Each row below holds a small network's activations on one record, seen along a few directions.
After each row come some of the record's fields: BOK, RUKE, REGU, GANAV, BUDA, LIKOT.
Not every record has every field; a missing one is written missing.
The largest differences between rows may come from other fields.
In the rows, 500 means zero.
Random noise pushes rows far along 4 fixed directions. That doesn't count. These rows show it; they differ only by the noise:
[534 564 565 606 373 486 745 651 705 478 812 389 446 684 425 658 385 591
 625 531 332 567 378 481 600]
[367 506 645 479 543 555 334 378 420 572 464 580 295 635 486 494 329 598
 457 281 464 541 651 544 420]
[479 649 548 299 562 405 313 488 539 505 666 368 287 569 415 659 407 750
 567 399 391 549 647 368 468]
[453 534 575 494 465 427 508 523 542 473 613 456 467 567 511 570 430 594
 517 460 452 508 518 456 471]
[496 567 490 379 487 233 475 563 538 351 640 348 633 389 580 598 581 635
 509 604 506 423 504 320 423]
[256 446 704 432 399 334 210 493 413 609 236 626 645 480 761 492 441 420
 357 252 813 526 698 446 295]

[444 577 459 390 593 620 307 372 486 597 606 454 184 607 390 470 412 702
 562 302 415 586 651 518 626] | BOK is ped, RUKE is zubiv, REGU is kar, GANAV is maro, BUDA is fuz, LIKOT is missing
[678 493 511 586 597 516 685 384 488 197 523 516 476 538 346 462 508 604
 522 717 245 346 450 489 516] | BOK is feg, RUKE is zubiv, REGU is kar, GANAV is bomum, BUDA is fuz, LIKOT is missing
[536 573 451 350 421 279 399 557 608 401 476 371 705 336 520 639 646 538
 549 634 659 478 452 342 468] | BOK is feg, RUKE is zubiv, REGU is kar, GANAV is bomum, BUDA is fuz, LIKOT is missing
[502 471 434 559 399 278 573 672 557 412 453 564 835 385 786 463 680 349
 384 620 576 469 398 428 467] | BOK is feg, RUKE is zubiv, REGU is kar, GANAV is bomum, BUDA is fuz, LIKOT is missing
[597 500 534 333 365 368 457 574 628 523 507 469 472 590 455 753 410 474
 594 634 543 510 494 445 471] | BOK is feg, RUKE is zubiv, REGU is kar, GANAV is bomum, BUDA is fuz, LIKOT is missing
[572 576 548 538 546 604 608 382 426 384 448 561 349 520 371 519 393 285
 548 677 295 451 442 537 434] | BOK is feg, RUKE is zubiv, REGU is pado, GANAV is bomum, BUDA is bobe, LIKOT is vif
[387 483 585 625 472 556 596 648 610 549 599 589 478 595 628 571 427 462
 540 404 458 501 369 488 537] | BOK is ped, RUKE is zubiv, REGU is kar, GANAV is bomum, BUDA is fuz, LIKOT is missing
[584 563 387 468 619 590 585 448 500 418 514 545 326 586 362 498 457 514
 529 594 273 398 442 499 512] | BOK is feg, RUKE is zubiv, REGU is kar, GANAV is bomum, BUDA is bobe, LIKOT is daro
[585 634 488 311 203 354 659 710 739 491 541 349 752 508 539 754 545 385
 589 741 627 611 425 448 473] | BOK is feg, RUKE is zubiv, REGU is kar, GANAV is fubov, BUDA is bobe, LIKOT is daro
[431 496 701 678 530 641 458 512 536 387 418 581 445 586 499 495 378 442
 429 297 412 439 562 516 380] | BOK is ped, RUKE is zubiv, REGU is pado, GANAV is bomum, BUDA is fuz, LIKOT is missing
[640 488 579 722 549 777 791 442 517 336 561 583 196 676 334 402 385 399
 517 581  85 427 320 636 522] | BOK is feg, RUKE is zubiv, REGU is pado, GANAV is fubov, BUDA is fuz, LIKOT is missing
[592 552 294 247 404 459 339 441 445 639 483 333 556 359 484 538 525 685
 544 528 743 555 554 439 516] | BOK is ped, RUKE is zubiv, REGU is pado, GANAV is bomum, BUDA is bobe, LIKOT is vif
[595 520 524 605 536 352 660 563 602 313 535 424 700 511 647 513 682 488
 433 610 435 395 412 407 391] | BOK is feg, RUKE is zubiv, REGU is kar, GANAV is maro, BUDA is bobe, LIKOT is vif
[582 456 499 465 288 551 654 537 486 453 538 457 612 680 578 475 534 583
 575 596 514 449 572 583 530] | BOK is ped, RUKE is zubiv, REGU is pado, GANAV is fubov, BUDA is bobe, LIKOT is daro
[497 624 540 434 750 552 471 437 444 410 671 514 400 588 408 506 463 715
 446 390 248 374 598 340 472] | BOK is ped, RUKE is zubiv, REGU is kar, GANAV is bomum, BUDA is bobe, LIKOT is daro
[488 534 488 615 531 515 568 548 621 521 514 421 562 495 572 500 614 454
 524 463 506 477 319 452 466] | BOK is feg, RUKE is zubiv, REGU is kar, GANAV is maro, BUDA is bobe, LIKOT is vif
[508 527 214 188 381 292 364 610 593 661 556 259 629 166 422 639 648 595
 582 624 758 621 430 393 629] | BOK is ped, RUKE is dusad, REGU is kar, GANAV is bomum, BUDA is fuz, LIKOT is missing
[493 558 641 301 642 503 303 373 327 592 314 514 358 422 535 575 378 466
 374 341 562 483 614 452 260] | BOK is ped, RUKE is dusad, REGU is pado, GANAV is fubov, BUDA is bobe, LIKOT is vif
[565 374 539 618 463 584 613 445 435 316 554 599 592 635 554 442 402 498
 489 554 343 424 564 593 520] | BOK is ped, RUKE is zubiv, REGU is pado, GANAV is bomum, BUDA is fuz, LIKOT is missing
[525 469 480 753 332 702 940 656 710 624 711 437 353 804 220 556 375 423
 677 563 319 672 271 658 734] | BOK is feg, RUKE is dusad, REGU is kar, GANAV is maro, BUDA is bobe, LIKOT is daro
[575 563 393 325 597 435 383 506 623 493 676 417 470 459 546 550 602 743
 515 434 558 549 713 412 615] | BOK is ped, RUKE is zubiv, REGU is kar, GANAV is bomum, BUDA is fuz, LIKOT is missing
[386 616 619 537 312 569 366 604 639 902 283 573 444 657 552 717 319 246
 554 215 796 755 486 483 452] | BOK is feg, RUKE is zubiv, REGU is kar, GANAV is bomum, BUDA is bobe, LIKOT is daro
[364 513 519 356 539 208 219 520 462 412 398 458 751 334 793 429 657 546
 339 399 682 397 710 324 366] | BOK is ped, RUKE is zubiv, REGU is kar, GANAV is maro, BUDA is fuz, LIKOT is missing
[520 539 502 555 613 382 618 570 606 332 490 434 823 337 617 603 655 413
 520 724 568 448 295 313 390] | BOK is feg, RUKE is zubiv, REGU is kar, GANAV is bomum, BUDA is bobe, LIKOT is vif
[402 571 441 449 725 573 365 332 370 481 518 455 290 516 416 461 468 605
 418 381 355 449 606 450 517] | BOK is ped, RUKE is zubiv, REGU is kar, GANAV is maro, BUDA is bobe, LIKOT is daro
[307 441 708 785 346 769 569 547 568 789 346 764 315 724 468 595 213 203
 520 298 527 727 244 662 526] | BOK is feg, RUKE is zubiv, REGU is kar, GANAV is bomum, BUDA is fuz, LIKOT is missing
[306 620 543 519 588 491 250 598 579 624 510 456 495 409 584 607 486 551
 501 313 529 570 461 417 478] | BOK is ped, RUKE is zubiv, REGU is kar, GANAV is bomum, BUDA is fuz, LIKOT is missing
[426 551 497 177 486 314 210 611 579 684 466 355 566 249 583 602 648 423
 542 531 785 530 539 329 406] | BOK is feg, RUKE is dusad, REGU is pado, GANAV is fubov, BUDA is fuz, LIKOT is missing
[611 513 631 581 462 414 747 587 567 357 617 459 549 588 478 611 483 446
 613 619 385 477 314 543 446] | BOK is feg, RUKE is dusad, REGU is kar, GANAV is maro, BUDA is fuz, LIKOT is missing
[455 495 454 460 625 693 462 435 454 669 440 456 106 556 151 585 282 480
 604 474 453 672 417 606 614] | BOK is feg, RUKE is dusad, REGU is kar, GANAV is bomum, BUDA is bobe, LIKOT is vif
[387 521 533 347 536 601 219 610 575 755 425 519 337 490 472 599 429 392
 548 324 618 627 560 534 503] | BOK is feg, RUKE is dusad, REGU is pado, GANAV is bomum, BUDA is fuz, LIKOT is missing
[472 497 683 378 406 259 372 726 568 472 350 583 847 496 814 614 596 286
 415 320 667 525 594 388 442] | BOK is feg, RUKE is dusad, REGU is kar, GANAV is bomum, BUDA is fuz, LIKOT is missing
[445 587 477 203 613 426  89 324 407 553 417 468 264 515 455 494 486 663
 517 362 541 557 761 449 420] | BOK is feg, RUKE is zubiv, REGU is kar, GANAV is maro, BUDA is fuz, LIKOT is missing
[377 563 611 429 464 430 180 500 430 616 330 544 452 477 588 525 356 532
 450 383 611 537 719 483 396] | BOK is ped, RUKE is zubiv, REGU is kar, GANAV is bomum, BUDA is fuz, LIKOT is missing
[567 538 522 522 758 804 360 160 336 387 570 639 150 612 302 431 421 581
 457 435 130 424 545 647 421] | BOK is feg, RUKE is zubiv, REGU is pado, GANAV is bomum, BUDA is fuz, LIKOT is missing

Here are new rows. What are their fields?
[615 427 480 497 341 483 577 620 526 499 616 563 676 622 649 503 512 580
 528 503 589 583 721 531 637] | BOK is ped, RUKE is zubiv, REGU is pado, GANAV is bomum, BUDA is fuz, LIKOT is missing
[501 463 479 470 503 500 408 557 531 588 495 552 597 485 682 451 415 544
 443 444 658 598 642 475 510] | BOK is ped, RUKE is zubiv, REGU is pado, GANAV is bomum, BUDA is fuz, LIKOT is missing
[420 698 500 304 543 580 123 557 647 827 521 448 242 570 399 684 359 597
 618 217 562 750 540 363 586] | BOK is feg, RUKE is zubiv, REGU is kar, GANAV is bomum, BUDA is fuz, LIKOT is missing
[540 513 452 315 570 429 287 340 339 436 315 434 491 431 544 510 563 528
 508 564 622 517 611 433 301] | BOK is feg, RUKE is zubiv, REGU is pado, GANAV is maro, BUDA is bobe, LIKOT is vif
[389 470 467 270 728 384  65 267 245 451 279 599 489 306 665 272 653 657
 358 342 711 334 879 406 384] | BOK is ped, RUKE is zubiv, REGU is kar, GANAV is bomum, BUDA is fuz, LIKOT is missing
[424 331 575 588 609 507 489 198 199 246 171 733 642 393 632 253 540 364
 381 642 514 260 481 593 289] | BOK is feg, RUKE is zubiv, REGU is kar, GANAV is bomum, BUDA is fuz, LIKOT is missing
[715 603 474 318 309 123 715 661 706 271 655 267 799 371 597 678 654 502
 581 885 507 447 401 292 486] | BOK is feg, RUKE is zubiv, REGU is kar, GANAV is fubov, BUDA is fuz, LIKOT is missing
[487 562 524 626 479 509 632 639 705 461 749 428 515 669 561 510 479 579
 505 388 315 544 503 481 632] | BOK is ped, RUKE is zubiv, REGU is kar, GANAV is maro, BUDA is fuz, LIKOT is missing
[556 482 452 578 298 688 753 398 395 540 605 597 355 647 300 462 416 486
 580 552 476 474 494 718 575] | BOK is ped, RUKE is zubiv, REGU is pado, GANAV is bomum, BUDA is bobe, LIKOT is daro
[502 398 437 487 673 532 464 325 294 394 412 547 486 340 562 259 623 635
 412 555 410 347 561 614 526] | BOK is ped, RUKE is dusad, REGU is kar, GANAV is bomum, BUDA is fuz, LIKOT is missing
[506 385 542 657 203 638 536 607 638 702 454 578 492 641 478 540 448 358
 448 374 707 633 469 701 563] | BOK is feg, RUKE is zubiv, REGU is pado, GANAV is bomum, BUDA is fuz, LIKOT is missing
[666 696 443 368 423 362 480 706 658 424 708 347 472 550 432 751 525 561
 640 585 342 603 485 318 470] | BOK is feg, RUKE is zubiv, REGU is pado, GANAV is bomum, BUDA is fuz, LIKOT is missing
[510 394 541 581 619 701 636 436 555 381 595 592 369 696 498 389 454 609
 526 437 337 463 565 597 597] | BOK is ped, RUKE is zubiv, REGU is kar, GANAV is bomum, BUDA is fuz, LIKOT is missing
[425 539 486 327 598 459 238 521 424 606 465 567 400 493 531 500 463 597
 375  96 616 545 646 471 514] | BOK is ped, RUKE is dusad, REGU is kar, GANAV is bomum, BUDA is fuz, LIKOT is missing
[417 362 371 540 384 622 448 374 303 704 260 537 515 365 378 337 521 314
 515 520 787 513 414 710 456] | BOK is feg, RUKE is dusad, REGU is pado, GANAV is bomum, BUDA is bobe, LIKOT is daro
[430 424 533 566 701 592 387 274 311 378 340 694 400 570 597 235 554 495
 329 355 351 424 622 592 411] | BOK is feg, RUKE is zubiv, REGU is kar, GANAV is maro, BUDA is fuz, LIKOT is missing
[439 608 652 386 396 442 252 733 629 604 458 472 544 549 657 599 603 492
 466 311 603 576 602 328 484] | BOK is feg, RUKE is zubiv, REGU is pado, GANAV is fubov, BUDA is fuz, LIKOT is missing
